Here are a small network's activations along a few directions, averaged over the inputs that share one value of a field.
Values that are neighbours, or in one group, have similar rows; names and order tell nothing.
In the rows, zero is written as 500.
Random noise pushes rows far along 3 fixed directions. That doesn't count. These rows show it; they differ only by the noise:
[498,485,444,534,496,557,441,500,560,550,382,514,358]
[616,513,378,556,516,550,333,525,605,478,378,493,272]
[542,486,552,388,444,499,580,547,519,471,531,387,496]
[557,489,532,413,457,503,552,544,536,467,516,390,472]
[530,483,545,415,455,506,573,537,531,484,513,395,489]


Values of Gomuv:
g1: [729,717,369,602,605,539,245,439,592,381,448,668,498]
g8: [606,394,504,253,422,428,456,574,468,369,772,381,637]
g9: [409,477,471,561,512,524,396,475,371,549,372,701,427]
g3: [524,476,554,477,452,455,637,549,554,511,562,318,523]
g7: [415,597,511,563,495,366,658,534,317,422,641,444,590]
g2: [442,529,420,105,224,530,361,658,258,597,378,863,213]
g5: [627,369,403,507,630,523,323,449,711,383,584,386,475]
g6: [600,696,607,54,339,427,496,615,118,397,772,713,666]
g4: [484,560,388,622,510,473,318,524,321,502,429,691,327]
The values of Gomuv form a star with 4 arms.
Q: Which values are neighbours of g9? Give them in the order they are listed.
A: g8, g3, g6, g4
Q: What is the length, in steps, of the shortest route from g1 to g7?
A: 4

Values of Pabu:
f6: [564,476,459,307,396,470,551,587,482,485,563,478,440]
f3: [469,564,507,484,459,566,471,516,497,572,443,612,532]
f7: [487,530,409,572,608,572,347,412,513,502,455,595,440]
f4: [525,489,498,881,616,468,537,469,696,510,387,344,444]
f10: [614,428,508,386,503,438,407,514,616,351,586,333,412]
f8: [549,499,578,484,462,469,639,556,459,517,524,344,496]
f5: [672,497,457,502,497,489,343,527,585,431,489,483,431]
f1: [404,571,343,824,607,573,351,429,489,596,366,683,464]
f2: [315,549,610,382,458,463,635,481,324,551,605,620,683]
f9: [750,457,470,362,519,471,459,540,569,268,561,347,464]
The values of Pabu form a line.
Q: A walk along Pabu starts at f1 and steps to its neighbour f2. Put f7, f4, f8, f9 in the order it reaches them.
A: f7, f9, f8, f4
Q: What is the length, in steps, of the shortest route from f3 to f6?
A: 4
